A small network was shown many inputs. Here are its activations along a few directions, one row for each input.
Each table varies a few parts of the input and shows all the possible inputs, shuffled.
A made-up example of a description, with smaller parts first: one of 2 separate values, together with either a single point or one of 11 places around a ring or (one of 4 places along a line, together with one of 8 places around a ring).
Shared parts are said once, and a part with two or three values counts as separate values.

Rows:
R1: [ 11.9   8.2  14.4  26.0 -30.1 -15.1  13.3  -9.8 -22.3 -21.9  -6.6]
R2: [ -5.5  23.8 -18.1  15.6  -4.7 -21.2 -19.3  33.3  46.6  -1.9 -14.2]
R3: [-27.0   7.0 -24.3  -9.5 -12.2  10.7   1.4 -15.9   6.3  30.6  15.7]
R4: [ -4.5  13.9   5.8  26.3  -6.7  27.3  -8.4   0.6 -17.8  -5.2  20.9]
R5: [  0.7 -30.1  28.6 -84.3  16.1  17.8  -5.1  17.1 -16.6  -1.1 -32.2]
R6: [  3.1 -23.7  41.9 -59.0  -4.3  10.5 -30.3  46.7 -23.5 -17.1 -26.4]
R7: [ 29.5 -13.2  13.1  29.6 -11.2 -12.9  -3.1 -11.2 -14.9 -22.7   2.7]
R8: [ -1.9   0.5  -3.5   3.6   8.9  30.5  18.8 -24.2  -5.4  13.6  23.3]
R9: [  5.1  30.2 -25.8 -11.6  27.4 -29.6 -10.2   2.8  44.2  24.2 -14.7]
R10: [-10.3 -13.3 -15.7   9.3  33.3  -3.2  16.0   1.4  18.8   9.8  13.6]
R11: [  8.8   4.9   1.7   0.7  -9.2  -7.4  37.9 -39.8 -13.7  -7.5  -9.2]
R12: [-20.1   7.0 -12.2  18.9 -34.9  10.3 -17.6  15.5  -0.7  17.3  13.0]
R13: [ -0.7  -0.9  -3.1  33.0  25.3 -10.9 -22.8  18.2   4.0  -0.4   4.4]
R14: [ 11.1 -14.4  -2.9   1.4   2.3  -6.6  29.4 -34.7  -5.2 -17.6   9.9]
Q: What do these inputs look like to the network?
A: one of 2 separate values, together with either a single point or one of 6 places along a line
Q: Changing only the choice among 2 separate values turns R4 into R8. The same change can be made to R13. Which row results?
A: R10

Rows:
R15: [ 10.6   1.0  17.9   3.4   8.5  22.5  28.3 -12.1 -16.8 -22.9  23.2]
R16: [  6.7 -38.8  29.8  -7.6   0.2   8.4   6.3  -0.4 -49.4 -29.4  15.7]
R17: [ -2.5   7.4   9.1 -37.5   4.5  -5.7  -4.8  23.3  10.0 -16.9 -36.9]
R18: [ 10.1  12.7 -27.1  30.9  -8.4 -33.8  28.1 -34.8   8.4  -5.5   7.8]
R19: [ 18.5 -26.5  26.8 -13.3 -27.3 -19.4   8.8  -3.4 -42.1 -32.0 -13.6]
R20: [-16.1 -28.8  10.4 -42.9 -14.5  13.3 -33.2  21.7 -19.6  12.7 -22.5]
R21: [  7.2  15.2   1.4 -31.8   4.3  -3.8   2.4  20.5  22.9 -10.0 -30.2]
R22: [ -4.8  -0.9   4.9 -25.2  29.5  25.2   1.5  26.6  18.2  -6.0  -0.6]
R23: [-26.8  14.6 -30.8  -6.6   1.8   0.5  -6.9   9.6  22.3  40.4  -1.0]
R24: [-10.2  14.5  -1.0 -34.4  -5.1  25.9 -12.6  14.1  10.1  19.2 -12.5]
R25: [ -9.2  15.3 -27.5  27.4 -20.7  -6.5  15.5 -39.3  -2.4  23.8  30.0]
R26: [  7.6  24.6  -0.8  75.0 -26.2 -15.5 -44.0  30.3  16.4 -31.1 -19.4]
R27: [ -0.5  -4.0  27.0  -2.4  10.2  18.1  19.7 -11.0 -29.8 -31.9  17.1]
R28: [ 10.9   5.5  24.1  -7.5 -16.2  -7.8  22.0 -17.5 -21.6 -32.7 -16.5]
R29: [ 20.3  -1.5  14.9   4.5 -16.5   2.0   0.7 -35.3 -16.8  29.7  18.9]
R30: [ 23.4  15.2  14.9  -3.9 -17.2  -6.8  28.1 -14.7 -11.8 -26.1  -5.8]
R31: [  3.9 -25.9  12.3 -42.1  -4.7 -17.4 -19.8  32.6  -9.9 -17.1 -37.7]
R32: [-10.5 -42.5  16.0 -34.1  21.5  11.3 -20.5  34.5 -12.9 -14.2  -9.7]
R33: [ -9.0  11.7 -29.1  -2.3  12.8 -27.3   5.3  12.7  34.7  10.6 -23.3]
R34: [ -4.1  11.5 -43.6   2.3  10.9 -30.7   0.8   4.0  41.4  10.0 -13.2]
R35: [ -0.9  -1.0 -24.7  36.7  16.0  -5.0  26.7 -29.2   1.8  -1.8  39.0]
R36: [-15.4  -0.2 -39.9   8.3  36.9  -3.2   0.0   8.9  34.5  12.4  17.5]
R37: [-19.8   0.2 -27.4   4.1  39.7   1.4   3.1  13.7  27.2  13.2   5.4]
R38: [  5.1  14.0  14.7  -5.4 -26.6  24.6  16.0 -21.9 -22.6   4.5   9.8]
R39: [ 35.9  -3.5  16.3   7.5  -7.9 -28.0  15.6 -27.4  -2.5  -0.2   3.0]
R40: [ 27.9 -16.2  18.6  13.5  20.0   2.4  12.8 -24.7 -12.3   3.4  29.1]
R41: [  2.3 -24.3  24.9 -15.9 -35.0  10.6  -6.6 -12.2 -56.3  -2.9   2.1]
R42: [  2.8  -3.5   1.7 -25.1   3.5   2.8 -24.8   6.7  18.6  45.4  -0.4]
R43: [-25.9  12.7 -41.5   0.3   0.4  -3.7 -11.0  -1.9  33.2  38.8   6.7]
R44: [-10.9  16.0 -16.8  23.2 -17.6  -1.6  18.5 -30.6 -12.9  22.6  20.0]
R45: [ -5.5   4.6   2.3  84.0  -1.3  16.7 -43.7  33.7  14.3 -26.1   6.8]
R46: [-12.0  21.1  -2.0  73.1 -39.0  15.2 -54.7  26.8   8.0   0.5   0.1]
R47: [ 11.3 -18.1   5.1 -14.9  39.6   4.6 -12.6  14.1  23.4  19.8   7.2]
R48: [  9.7  17.9 -15.5  25.2  -5.5 -30.3  30.4 -26.2  -3.4  -6.3  -1.1]
R49: [ 19.9  -5.9   2.5 -20.9  13.8 -25.5 -12.2  10.1  32.0  15.7 -20.9]
R50: [-16.1  -8.7  14.0 -29.6  28.8  22.9  -4.3  28.2   6.5 -14.2  -7.4]
R51: [ -2.7   6.1 -14.0  30.5  21.4  -4.0  26.8 -23.3 -11.1  -4.9  30.6]
R52: [-24.3   5.3   9.1 -38.3  -8.3  23.3 -15.3  17.8   3.0  12.4 -16.6]
R53: [ -6.8   3.1  22.9  -8.4 -26.4  24.2   9.7 -24.0 -32.6  -2.7  -0.7]
Q: Changing only one part turns R29 into R39. The same change can be made to R23. Which row results?
A: R33
Q: What do these inputs look like to the network?
A: one of 3 separate values, together with either a single point or (one of 2 separate values, together with one of 6 places along a line)
Q: Which other rows does R49 become when the choice among 3 separate values takes its other values? List them by row number.
A: R42, R47
Q: A walk changes only the place on the line of 6. It starts at R18 and steps to R48. List the rest of the walk in order.
A: R39, R30, R28, R19
Q: List by row number the other rows that have the choice among 3 separate values in common with R22.
A: R15, R16, R27, R32, R35, R36, R37, R40, R45, R47, R50, R51

Rows:
R54: [-10.5  -2.2 -37.7   0.9   4.3 -48.8 -13.6   6.3  19.9  19.5 -25.8]
R55: [ 16.3 -25.7  26.3  18.0  32.7  19.0   7.4 -19.0 -34.6   2.1  40.2]
R56: [-11.4  19.3  24.2 -52.8 -20.3  23.1 -15.9  17.2  -4.2  21.1  -5.7]
R57: [-11.4   3.7  -1.2  -3.9  44.8  27.4   6.5  21.6   4.9   4.9  29.9]
R58: [-15.8 -11.4 -10.9 -39.3  11.6  31.1   5.6  27.7 -10.6   7.6   7.0]
R59: [  6.0   0.3  14.4   7.5  41.9   4.4  31.8  -8.2   7.6 -38.7  -5.6]
R60: [  1.4  -8.2  34.3  65.7 -32.7   0.0 -73.4  72.6  -7.2 -75.7 -43.8]
R61: [-19.2  -2.8  16.9   8.3  34.6  41.3  22.8  -5.8  -3.1 -10.4  22.9]
R62: [ 10.6 -43.6  18.1 -19.1  -3.2  20.7   3.4 -14.6 -46.5   0.9  21.2]
R63: [-34.3  -5.6 -34.8   0.7  -1.5 -13.2 -27.0   5.7   8.7  46.1   3.0]
R64: [  1.4 -20.9   4.9 -27.7   3.9   9.5  34.9   2.6  -2.8 -34.9 -28.1]
R65: [-10.1  12.7  34.6 -36.9 -26.8  42.4   2.1  -9.6 -18.3  11.2 -19.3]
R66: [ -9.4 -13.3  -1.1   7.3 -33.3 -11.7   3.0 -29.4 -42.1   8.7  42.3]
R67: [-41.7   2.7 -12.3   8.3 -24.9  10.3  15.7 -17.8 -20.3   6.5   8.2]
R68: [-38.0  14.2 -31.2  -1.8  -9.8  -4.5  -3.0   5.5 -18.5  21.3  10.8]
R69: [ -5.4  17.8 -38.5  44.1  -5.7   3.8 -21.3  -6.2  50.8  49.1  28.5]
R70: [ 19.6  16.6  -4.2  53.4 -25.8   3.3   4.1 -45.4 -11.8  14.1  55.7]
R71: [-21.6 -18.8  -3.2 -32.7   7.5  37.0   2.6  -7.1 -23.3 -15.4   6.7]
R72: [ 11.6  37.1 -19.3  54.5 -11.7  -8.1  30.2 -34.6  22.6 -15.9  -5.3]
R73: [ 12.0 -12.9  -1.3   5.5 -28.7 -49.7  14.1 -32.0 -27.2 -21.5  15.2]
R74: [-18.1  -8.8  33.6  65.3 -33.6  38.4 -82.3  68.0 -22.2 -41.9 -19.2]
R75: [ 34.6 -22.3  29.0  16.1  35.5 -17.6  25.0 -16.7 -16.7 -27.2  17.3]
R76: [-15.4 -19.4  -3.2  -1.7  45.7  14.3 -16.9  22.0  35.9  27.1  28.2]
R77: [ 42.2  13.3  -5.1  62.6 -17.5 -32.0  19.4 -44.0  -3.1  -5.0  17.5]
R78: [ 12.6  23.8  19.4 -48.8 -10.4  -9.8   0.2  19.6   2.0  -1.0 -41.6]
R79: [-20.9   6.1 -12.3   7.0 -19.5 -25.5  29.9 -18.9  -5.2 -22.8 -18.0]
R80: [-14.3 -31.7 -14.5 -34.6  24.1  19.3 -26.6  23.3  10.9  31.4  -5.5]
R81: [ 38.1  -7.4  50.8 -30.0 -27.8 -21.4   2.8 -19.6 -30.6  -7.7 -21.9]
R82: [ 15.8  45.7 -35.3  39.3  -2.1 -22.1  13.6  -9.4  34.4  -4.5   4.2]
R83: [-12.5  37.6 -25.7  47.9  -9.5  22.4   2.0 -41.7   7.6   4.0  29.4]
R84: [ 31.5 -45.2  17.0 -19.2  -1.4 -14.3  22.6 -10.6 -30.1 -24.5  -9.2]
R85: [  8.1 -29.0 -17.1 -37.3  26.5 -17.0 -14.6  21.1  26.3   0.1 -30.9]
R86: [ 19.4  -4.0  47.8 -37.8 -35.7  17.1 -12.2 -22.5 -40.6  12.5  15.3]
R87: [ 10.9  -0.6  17.7 -47.7 -12.4 -20.8 -17.1  24.0  37.9  22.0 -39.2]
R88: [-17.7  15.4 -31.6  -1.8  -7.5 -38.5  18.1  11.4  -2.2  -3.2 -18.1]
R89: [ -9.1  -5.1  17.2 -47.4 -17.5  15.7 -34.7  20.0  24.7  47.9 -11.3]
R90: [  6.4 -12.1 -11.3 -41.9  13.9  -6.3  18.6  29.6   6.4 -22.1 -18.3]
R91: [  5.5 -13.8  -3.0  -3.1  52.9 -24.6  -5.5  20.9  47.3  -2.4   2.7]
R92: [ -4.3  44.9 -39.8  44.6  -3.8  16.7  -0.2  -9.7  12.3  28.1  22.6]
R93: [ 18.5  23.7 -41.7  47.4   9.7 -30.4  -9.7  -9.3  54.3  25.8 -14.3]
R94: [  8.8  19.3  36.0 -37.3 -20.9   5.2  17.5  -7.7  -5.3 -16.8 -43.9]
R95: [  9.8  10.7  -5.8  -1.4  53.9  -6.4  20.0  20.7  12.0 -20.5  -3.7]
Q: What do these inputs look like to the network?
A: one of 2 separate values, together with either a single point or (one of 4 places along a line, together with one of 5 places along a line)
Q: Changing only the choice among 2 separate values turns R57 into R95. The same change can be made to R80. Which row results?
A: R85
Q: Changing only the choice among 2 separate values turns R74 into R60. The same change can be made to R69. Which row results?
A: R93
Q: Which other rows does R84 become when the choice among 2 separate values takes its other values? List them by row number.
A: R62
Q: Which other rows does R69 become when the place on the line of 4 takes its other values? List them by row number.
A: R70, R83, R92
Q: A walk changes only the place on the line of 4. It starts at R87 and steps to R78. List the rest of the walk in order.
A: R94, R81

Rows:
R96: [  1.5  14.0 -11.1  66.2  -1.5  -6.3  52.1 -48.1  -5.0 -29.0  25.8]
R97: [ -6.6  -5.4  15.7 -10.4   1.2 -14.9 -24.6  -1.0  11.6  44.2   3.8]
R98: [ -1.9  11.6   9.1 -48.3 -29.9  27.1   2.7 -12.3 -22.2   8.3  -4.6]
R99: [-28.9  27.8 -32.3  54.7 -11.7 -35.5   1.4 -26.7  30.7   4.0  -6.5]
R100: [-38.1   5.7 -11.5 -37.1  15.9  44.3  -7.8  36.2  26.7  -0.6  -5.4]
R101: [ -5.7  -8.5  67.4  75.5 -64.3  21.3 -83.3  74.5 -40.5 -69.3 -15.4]
R102: [ 13.2  34.6 -29.8  48.7 -31.5 -26.0  16.1 -44.6  15.0  -5.4  10.5]
R103: [ 10.6  -0.8 -16.0  -7.2  42.8  15.9 -32.9  17.6  28.2  26.8   3.2]
R104: [ -6.6   5.1  27.5 -31.6   3.6  42.4  27.7 -17.9 -50.0  -6.5  11.8]
R105: [-21.5  25.9 -50.9  62.3  14.3  -8.7   7.7   7.6  63.2 -12.7   8.0]
R106: [ 12.3   3.4  16.2 -44.2   8.5 -27.6  -8.5  16.4   4.3   2.6 -54.0]
R107: [-10.2  -1.8 -16.8   7.6   2.8 -19.3 -22.9  -4.6  -3.7  38.9  -0.9]
R108: [ 15.3  -4.8  -3.5 -35.4  38.2  -2.1  -3.4  49.6  33.7 -13.3 -41.8]
R109: [-14.5   6.2 -33.7  10.4  36.7   0.5 -21.9  29.5  16.7  23.0  21.3]
R110: [ 27.0 -13.7  10.0 -47.1  -9.7 -24.9  17.8  11.4  -5.5 -26.9 -25.4]
R111: [ 27.3 -28.5  27.2   2.9  17.2  17.2  21.6 -30.3 -28.0   8.2  24.1]
R112: [ 20.8 -28.0  38.2 -30.6  11.9  -7.0  49.7  -2.6 -25.4 -40.3 -17.9]
R113: [ 16.4 -21.6   8.5 -18.5 -17.9  -9.5  -7.9 -22.0   7.7  10.8  23.3]
R114: [ 15.4  -5.1 -14.7  -0.3 -18.9 -14.0  -6.2 -22.2 -12.0  15.2  24.1]
R115: [-23.3  13.3   2.2 -35.8 -21.4  28.2   3.5  25.9  -7.4  32.9 -18.2]
R116: [ -2.6 -29.2  -1.6  18.1  13.9  -0.9  18.9 -36.2 -38.0 -10.9  34.3]
Q: What do these inputs look like to the network?
A: either a single point or (one of 4 places along a line, together with one of 5 places along a line)

Rows:
R117: [-27.8 -27.7 -16.4 -88.1  27.4 -22.0 -27.0  41.1  46.6  26.3 -32.9]
R118: [-28.4  18.6 -34.5  82.3 -20.9  19.9 -31.5  18.3  18.5  44.3  10.9]
R119: [ 40.4  43.9 -15.9  59.9 -18.9 -18.7  -9.8 -39.5  14.5 -41.5   9.4]
R120: [ 27.3 -22.6  70.9 -24.2  -4.2  14.3   5.5  17.2 -50.0 -38.0 -15.6]
R121: [ 11.6 -34.6  68.9 -64.8 -23.5  26.7  58.2 -37.8 -71.7  -4.4  20.2]
R122: [ 30.6 -14.1  35.3 -41.8 -18.8   5.8 -19.0   9.3 -24.4 -50.8 -52.2]
R123: [-16.9  23.7 -65.7  41.6  42.9  -5.9  16.8   2.1  48.4  18.2   0.3]
R124: [ -0.3  38.5 -74.9  19.7  32.2 -36.9  -9.1  -3.8  63.8  54.2  -0.3]
R125: [-58.3 -31.7  27.4 -23.2 -22.6  23.3 -47.7  69.0 -12.1  17.7 -27.9]
R126: [-30.8 -20.2  -0.4 -75.2  34.8   5.7 -10.8  46.9  32.3  -8.9 -20.8]
R127: [ 22.4   2.3   1.4  37.3 -27.8   4.9  63.9 -94.8 -36.1   5.0  70.1]
R128: [ 30.3  23.9   3.8  76.6  -0.6 -17.1  10.4 -28.1 -29.6 -22.2  38.9]
Q: What do these inputs look like to the network?
A: one of 2 separate values, together with one of 6 places along a line
Q: Changing only the place on the line of 6 turns R125 into R122. The same change can be made to R118. Which row results?
A: R119
Q: Which other rows does R127 become when the choice among 2 separate values takes its other values? List them by row number.
A: R121
